A small network was shown many inputs. Here are its activations along a few directions, one row for each input.
Each table varies a few parts of the input and shows all the possible inputs, shuffled.
A made-up example of a description, with smaller parts first: one of 5 places around a ring, together with either a single point or (one of 2 separate values, together with one of 4 places along a line) or one of 9 places along a line.
Shared parts are said once, and a part with two or three values counts as separate values.
In the rows, 128 means zero.

Table:
row 1: [111 127 193 105  97 159 138 188  46 135  66  83 102 135 152 140]
row 2: [166 122  51 114 124  99 133 138 148 144 157 160 188 107 105 103]
row 3: [ 75 153 170 144 100 111 106 133 123  94 173 158 124 110 162 155]
row 4: [139 115 188 134  86 138 102 106  97  94 135 127 144  94 165 119]
row 5: [114 122  78 114 109 131 139 133 185 117 201 163 155 170 137 135]
row 6: [169 138  56 158 184 132 125  65 176 146  88 139 133 120  65 110]
row 7: [102 144 166 143 121 111 162 207  40 150  73  84 131  98 103 144]
row 8: [ 42 139 186 138 117 140 143 216  81 129 111 103  84 156 138 157]
row 9: [186 121  92 110 171 157 110  41 171 152  92 131  90 161 130 118]
row 10: [117 141  92 141 190 142 125  67 218 123 132 129  88 188 103 132]
row 11: [132 141 159 143 125  85 122 131  94 128 150 126 146  40 130 128]
row 12: [182  72 103  93 113 130 131 112 157 124 158 134 152 157 147  97]
Question: What do these inputs look like to the network?
Answer: one of 3 separate values, together with one of 4 places along a line
Question: The inputs of row 7 and row 1 match in every part but the choice among 3 separate values. If row 11 is changed in the same way as row 7 into row 1, which row does it become?
Answer: row 4
Question: Which other rows does row 5 become when the place on the line of 4 takes its other values? List them by row number.
Answer: row 3, row 8, row 10

Table:
row 13: [ 73 143 207 146  93 116 154 228  23 127  96  80 138  92 123 146]
row 14: [107 158 110 146 159 148 122  98 158 131 101 134  97 163 110 144]
row 15: [ 78 124 223 127  73 151 133 198  45 108 104  94 114 133 166 146]
row 16: [125 111 116 128 108 118 127 125 158 109 191 152 154 118 138 124]
row 17: [123 133 106 130 161 149 130 105 151 156 114 126  89 167 119 139]
row 18: [121 116 119 105 115  93 126 139 170  95 191 156 143 130 151 127]
row 19: [144 118 100 120 115 115 114 118 141 133 167 165 149 117 142 120]
row 20: [166 119 106 132 145 141 133  96 143 127  89 122 127 123 107 118]
row 21: [164 108 109 132 153 114 125 105 140 141 118 128 129 113 114 105]
row 22: [141 142  95 123 147 153 122 107 141 147  95 125 124 165 112 119]
row 23: [167 135 117 117 139 111 124  89 137 134 142 126 143  89 126 122]
Question: What do these inputs look like to the network?
Answer: either one of 2 separate values or one of 9 places along a line

Table:
row 24: [152 126 100 125 113 156  92  73 158 111 104 178 126 155 152 123]
row 25: [ 95 110 157 112  83 116 151 178 140  76 193 127 146 137 153 143]
row 26: [150  99 166 129 121 164 130 129  68 161  73  90 105 144 131 127]
row 27: [111 152 165 158 124 155 112 101  78 143  94 103 119  97 118 126]
row 28: [149 115  53 117 193 143 141  87 192 175 125 121 102 212 100 108]
row 29: [163 161 108 139 180 118 136  81 146 129  85  95 121  85  80 121]
row 30: [148 104 125 128  84 107 147 176  91 128 157 139 198  87 132 118]
row 31: [161  92  57 116 143 111 132  94 222 129 223 154 158 150 115 101]
row 32: [126  91 191 130  93 123 126 145 131  79 177 117 154 121 159 119]
row 33: [148 119 117 121 122 159 155 183  70 180  67 104 127 132 110 131]
row 34: [172 118 110  95  85 133  97  80 165  97 179 161 168 147 171 105]
row 35: [122 157  60 160 195 132 123  55 200 160 143 138 117 170  85 124]
row 36: [110 129 124 102 127 153 155 196  92 157  81 105 112 164 106 151]
row 37: [112 113 182 125 135 161 133 143 108 131  82  82  93 174 143 124]
row 38: [124 111 156 155 107 130 105 122  85 118  96 136 128 102 135 106]
row 39: [ 83 172 136 153 134 133 138 160  96 141  96 123 132 131  93 170]
row 40: [199  93 109 100 130  90 147 113 166  98 160 113 169  72 112 101]
row 41: [ 87 133 150 109 123 154 156 178 118 126 100  92  83 191 135 148]
row 42: [ 90 142 119 140 115 111 126 186 106 114 103 152 137 130 110 136]
row 43: [137 119  48 152 172 114 115  83 212 137 150 169 120 168  99 101]
row 44: [152  86 167 121  78 128 121 135  94 108 171 122 165  85 149 106]
row 45: [ 83 158 184 159 138 159 116 116 116 114 104  96 103 124 128 137]
row 46: [101 117 195 134 126 112 118 128 120 114 161 125 113 111 168 143]
row 47: [176 110 102 136 161  98 138 100 157 110  84 131 133  88  95 111]
row 48: [172 125 101  87 130 195 113  85 138 145  85 128  98 191 150 130]
row 49: [ 71 146 160 117 114  99 135 162 129 109 180 133 103 129 163 157]
row 50: [ 75 128 146 143 109 133 139 173 134  87 121 143 102 146 134 151]
row 51: [152 146 115 100 118 122  87  65 152 131 164 169 125 139 179 130]
row 52: [141 120  63 121 175 101 123  78 209 163 208 162 115 142 123 125]
row 53: [115 171 121 161 126 143 133 151  77 161  87 118 142  93  97 136]
row 54: [ 95 142 138 117 120  89 134 176 102 139 159 148 137 111 135 163]
row 55: [141 176 113 134 134 167  93  50 146 130 103 146 119 160 137 135]
row 56: [127 141 123 125 112  98 129 167  81 158 150 142 148  72 140 130]
row 57: [171 128 116 110 166  64 134  90 151 132 143 121 134  72 124 117]
row 58: [113 116 128 104  88 109 144 196 114 104 176 137 176 112 126 136]
row 59: [ 94 119 170 149 119 142 111 142 126  90 108 128 108 122 143 113]
row 60: [188 115 105 102 179 121 156 106 137 146  63  81 113 133  96 108]
row 61: [126 132 107 150 107 126 127 177  87 135  93 149 147  90 113 113]
row 62: [123 122 168 123 111 111 107 117  82 141 156 127 124  76 160 120]
row 63: [ 65 166 165 161 130 140 145 143 122 112 114 113 102 157 120 177]
Question: The inputs of row 60 and row 40 match in every part but one. If row 48 is changed in the same way as row 60 into row 40, which row does it become?
Answer: row 34
Question: What do these inputs look like to the network?
Answer: one of 5 places along a line, together with either one of 3 separate values or one of 5 places around a ring
Question: Which other rows does row 49 become when the place on the ring of 5 takes its other values? List them by row number.
Answer: row 46, row 54, row 56, row 62

Table:
row 64: [128 112 144 127  92 107 146 199  67 133 125 118 169  94 125 117]
row 65: [189 104  60 101 158 103 143 110 171 144 134 133 148 123 101 102]
row 66: [ 77 143 161 141 121 104 130 154 134 100 166 131 122 116 137 148]
row 67: [201 110 106 112 146 140 113  50 161 129 116 126 133 119 130 101]
row 68: [103 144 103 144 141 118 115 103 171 128 178 162 126 136 129 138]
row 69: [110 116 187 119  98 140 116 129 120  93 141 122 111 142 174 134]
row 70: [106 145 161 153 106 100 127 169  73 122 129 126 156  58 121 131]
row 71: [168 137  79 134 169 103 126  74 174 136 143 135 143  93  92 114]
row 72: [126 120  80 104 126 120 135 136 170 133 170 159 133 166 138 133]
row 73: [ 99 114 140 107 108 110 151 186 131 108 160 125 131 147 144 139]
row 74: [110 163 132 139 169 171 138 128  96 175  41  89  79 165  97 150]
row 75: [138 110 190 136  83 140 113 142  56 118 107 113 146  87 152 115]
row 76: [136 119 127 119 116 159  99  77 159 120 154 150 120 163 162 124]
row 77: [103 155 122 156 160 177 139 135 108 154  28 103  75 184  90 146]
Question: What do these inputs look like to the network?
Answer: either one of 2 separate values or (one of 3 separate values, together with one of 4 places along a line)
Question: Which other rows does row 66 become when the place on the line of 4 takes its other values? List them by row number.
Answer: row 68, row 70, row 71
Question: Which other rows does row 65 become when the choice among 3 separate values takes its other values? List them by row number.
Answer: row 67, row 71

Table:
row 78: [116 130 207  84 122 159 133 164  96 107  71  51  72 152 150 141]
row 79: [ 80 104 165 148  85  57 152 234  98  69 181 131 175  45 109 128]
row 80: [163 143  57 108 117 105 142  70 199 125 160 154 131 168 110 122]
row 81: [245  81 105 138 150  98  85  45 159 125  77 156 140  84 124  63]
row 82: [125 197 152 141 176 137 145 122  54 178  19  72  88 111  93 157]
row 83: [ 85 140 174 136  44 167  85 169  57 129 149 163 152 123 191 135]
row 84: [ 91 170 229 125  75 135  91 120  65  92 144 122 122  91 193 155]
row 85: [109  93 161 107  92 175 146 186  64 139  76 107 107 208 155 131]
row 86: [ 72 107 182 141 116 168 145 194 120  78  65  83  91 174 112 135]
row 87: [ 80 178 121 190 168 152 142 164  87 149  14  98 102 123  47 148]
row 88: [171 138  60  80 148 134 146  75 213 118 126 190 148 145 135 158]
row 89: [130 114  98 140 179 144 145  73 170 150 171 155  77 152 127 113]
row 90: [116  90 146 113  63  63 154 226  44 132 189 154 192  79 152 125]
row 91: [166 133  32  97 153 111 128  74 189  98 147 164 132 150 142 140]
row 92: [115 167  95 146 142 166 131 168  41 208  27 115 111 143  81 140]
row 93: [128 127 196 104  95  45 161 194  71 104 181 102 168  33 165 134]
row 94: [ 46 151 198 174  67 151  89 163  98  62 140 148 135 102 147 146]
row 95: [126 108  97 154 171 130 124  78 195 164 152 154  75 139 144 132]
row 96: [125 115 107 116 178 117 119  89 188 157 183 133 147 157 119 119]
row 97: [148 106 101 140 161 128 104  97 191 154 188 121  98 153 109 146]
row 98: [118 128  73 107 157 119 111  98 201 144 173 119 148 153 124  93]
row 99: [157 152  75 117 163 125 119 111 200 118 178 140 153 174 110 101]
row 100: [233  71 112 136 122 159 146  30 144 143 132 111 180  86 108  81]
Question: What do these inputs look like to the network?
Answer: either one of 2 separate values or one of 9 places along a line or (one of 3 separate values, together with one of 4 places along a line)
Question: Which other rows does row 90 become when the place on the line of 4 takes its other values? List them by row number.
Answer: row 83, row 85, row 92
